A small network was shown many inputs. Here are its activations along a few directions, one row for each input.
In each table, some parts of the input vary, and every possible input appears once, in random order.
A made-up example of a description, with smaller parts first: one of 6 places along a line, together with either a single point or one of 9 places around a ring or (one of 3 separate values, together with one of 8 places around a ring).
Shared parts are said once, and a part with two or three values counts as separate values.
In the rows, zero is written as 128.

Rows:
x1: [146 149  65 147 163  76 109 143 178 144 146]
x2: [ 91 112 133 119 189 152 116  67 192 182 103]
x3: [166 191 189  82 102 125  92 131  15 112  88]
x4: [177 115 248 204 167 158  26 141  95 122 155]
x5: [155 193 188  76 131 144  31 147  50 127 100]
x6: [185 103 202 202 120 148 116 148  17  27 129]
x7: [ 67 112 131 120 130 185 114  88 196 187 150]
x8: [110 137  88 162  85 122 206 151 152  77 127]
x9: [112  97 103  87  95  86 177 145 134 142 147]
x10: [219  97 192 179 108 117  75 143  18  91 138]
x11: [ 75  99 112 117 101 115 213 157 131  85 125]
x12: [107 165 118 187 182  92 113 121 212 160 150]
x13: [ 93 153 130 167 127 127 108 123 225 158 166]
x14: [145  94  81  82 142 118 179  83 123 157  86]
x15: [ 97 101 101  82 124 103 112 152 169 151 163]
x16: [124 149  76 182 141  86 210 147 139  77 112]
x17: [122  94  80  85  82 153 178 106 126 163 134]
x18: [ 58 115 154 123 143 119 115 127 203 167 164]
x19: [122 210 243 110 159 165  42 129  86 143 107]
x20: [130  97  80  78 171 135 114  90 158 166 100]
x21: [107  97  79  80 111 169 112 112 162 172 149]
x22: [209  97 192 172 138 137  14 159  56 107 147]
x23: [ 85  95  89 116  87 182 214 118 123 107 111]
x24: [147 135  78 132  80  94 170 140 155 134 149]
x25: [160 147  66 152 135  58 174 136 142 134 133]
x26: [132 138  78 126 109 111 106 147 192 142 164]
x27: [109  96  91 111 148 148 217  95 120 100  64]
x28: [132 197 199 106 114 157 131 138  13  49  77]
Describe the family of inputs behind these rows.
> one of 4 places along a line, together with either one of 2 separate values or one of 5 places along a line
The inputs of x19 and x3 match in every part but the place on the line of 4. If x2 is changed in the same way as x19 into x3, which row does it become?
> x14
Change only the choice among 2 separate values in x28. List by row number the other rows that result.
> x6
List by row number the other rows that have the place on the line of 4 in common with x22.
> x1, x5, x15, x20, x21, x26
Change only the place on the line of 5 in x7. List by row number the other rows that result.
> x2, x12, x13, x18
Change only the place on the line of 5 in x14. List by row number the other rows that result.
> x9, x17, x24, x25

Rows:
x29: [132 165 108  83  70 129 197 118  68 121 100]
x30: [ 90 187 159  80 166 113  76 121 180 172 113]
x31: [121 141 160 128 152 143 160 125  80  58  65]
x32: [139 147 114 147 106  62 196 155  92 106 136]
x33: [154 154 140 220 140 136 143 148 114  49 114]
x34: [119 159 141 115 133 190 157 107  60  75  65]
x35: [ 67  72  48 139 149 107 205 114 222 159 152]
x36: [207 106 144 195 143 118  66 116 132 149 156]
x37: [ 64  74  61  86 133 127 210  96 219 158 116]
x38: [157 119  78  50  91 148 102 136  77 135 121]
x39: [190 113  76 153  99  93  88 175 132 107 170]
x40: [ 93 100 220 112 118 168 105 130 105 112 127]
x41: [175  94 164 104 154 123  81  96  98 162 106]
x42: [134 147 126  96  90  81 200 135  89 104 100]
x43: [ 89 204 140  69 145 161  76 106 158 190 111]
x44: [165 160 107 186  77  75 182 157 122  95 148]
x45: [126 113 199 204 106 161  90 151 139 100 178]
x46: [164 101  84 114 128  81 100 173 102 118 158]
x47: [ 99 100 207 164 134 150 102 150 108 112 164]
x48: [ 64  92  43  72 114 177 208  80 197 175 115]
x49: [ 90 116 200 100  96 216 103 113  83 131 126]
x50: [ 93  84  41 178 120 120 192 115 251 148 164]
x51: [ 94 187 146 131 183  95  72 137 182 171 149]
x52: [172 111 146  92 133 172  79  79  77 180 104]
x53: [159 101  96  62 112  99 104 154  98 117 122]
x54: [119 199 138 169 154 108  59 138 212 159 162]
x55: [127 142 148 180 168 124 156 146  84  60 101]
x56: [181  94 152 155 171 105  78 114 102 162 143]
Describe the family of inputs behind these rows.
> one of 4 places along a line, together with either one of 2 separate values or one of 5 places around a ring
The inputs of x29 and x42 match in every part but the place on the line of 4. If x52 is changed in the same way as x29 into x42, which row does it become?
> x41
A walk changes only the place on the line of 4. It starts at x48 and steps to x37. List the rest of the walk in order.
> x35, x50
Change only the place on the ring of 5 in x44. List by row number the other rows that result.
> x33, x36, x39, x45

Rows:
x57: [145 155 171 238 166  94 114 157 139  76 147]
x58: [136 148  57 132  96  67 180 148 161 132 148]
x59: [ 55 130 168  71 139 200 142  70 143 174  97]
x60: [116 116  37 132 112 112 183 118 201 148 137]
x61: [146 125 208 157 130 152  42 146 100 117 154]
x62: [122 111  87 150 169 100 106 119 224 177 154]
x63: [122 148 144 139 117 141 199 148  50  34  78]
x64: [135 178 213 139 134 168 121 119  41  83  78]
x65: [187 123 147 117 136 130  15 140  98 157 154]
x66: [197  96 103 174 148  69  78 148 138 143 171]
x67: [173  89  75  75  98 116 162 137  50 102 102]
x68: [134  91 136 115  92 139 190 144  52  62 103]
x69: [141 143 108 149 153  54 101 148 184 161 164]
x70: [ 62 112  77 154 112 138 212 115 216 139 145]
x71: [132 170 152  93 141 114  39 141 145 174 148]
x72: [ 41 101 100  73 120 170 217  99 150 124  95]
x73: [142 159 119 218 110 108 194 159 116  48 131]
x74: [110 134 128  48 139 174 113  73 128 184  90]
x75: [ 95 105  59  49 119 145 187 102 135 135  87]
x76: [135 182 216 182 153 153  50 149  97  89 129]
x77: [129 166 150  52 123 128 109 109  89 167  98]
x78: [ 66 107 127 172 169 127 135 116 240 168 162]
x79: [153 103 112 194  86 106 186 156 118  76 155]
x80: [113 138 130  92 158 161  45 109 185 190 139]
x81: [146 120 206 115 110 167 113 115  44 111 102]
x82: [116 136  81  51 104 100 184 136  97 119  97]
x83: [156  98 164 213 142  92 106 154 141 105 172]
x84: [193 101  51 156  91  83 157 149 115 114 155]
x85: [ 57 135 171 114 158 187  73 106 200 180 147]
x86: [186 118 145  76 117 145  86 109  42 150 102]
Describe the family of inputs behind these rows.
> one of 5 places around a ring, together with one of 6 places along a line
The inputs of x59 and x86 match in every part but the place on the line of 6. If x85 is changed in the same way as x59 into x86, which row does it become?
> x65

Rows:
x87: [133 120 145 105 138 149 132 125  71  96  96]
x88: [123 130 156 112 163 150  76 119 128 140 113]
x89: [152 132 130 151  94 134 131 157  90  85 135]
x90: [140 135 146  81 101 144 129 121  61 128 105]
x91: [ 71  67  72 106 120 120 183 118 210 163 155]
x92: [115 146 178 165 148 143  99 118 142 134 134]
x93: [ 74 155  70 101 127  98 189 132 191 138 123]
x94: [120 114  34 126 123 133 190  94 190 157 120]
x95: [141 142 139 155 123 136  76 144 143 128 161]
x96: [129 135 170 158 121 143 157 130  90  90 114]
x97: [133 144 160  85 128 145  76 113 120 170 126]
x98: [174 117 127 155 123  82 140 149  89  92 129]
x99: [160 128 136 163 155  88  86 144 139 143 154]
Describe the family of inputs behind these rows.
> either one of 3 separate values or (one of 2 separate values, together with one of 5 places along a line)
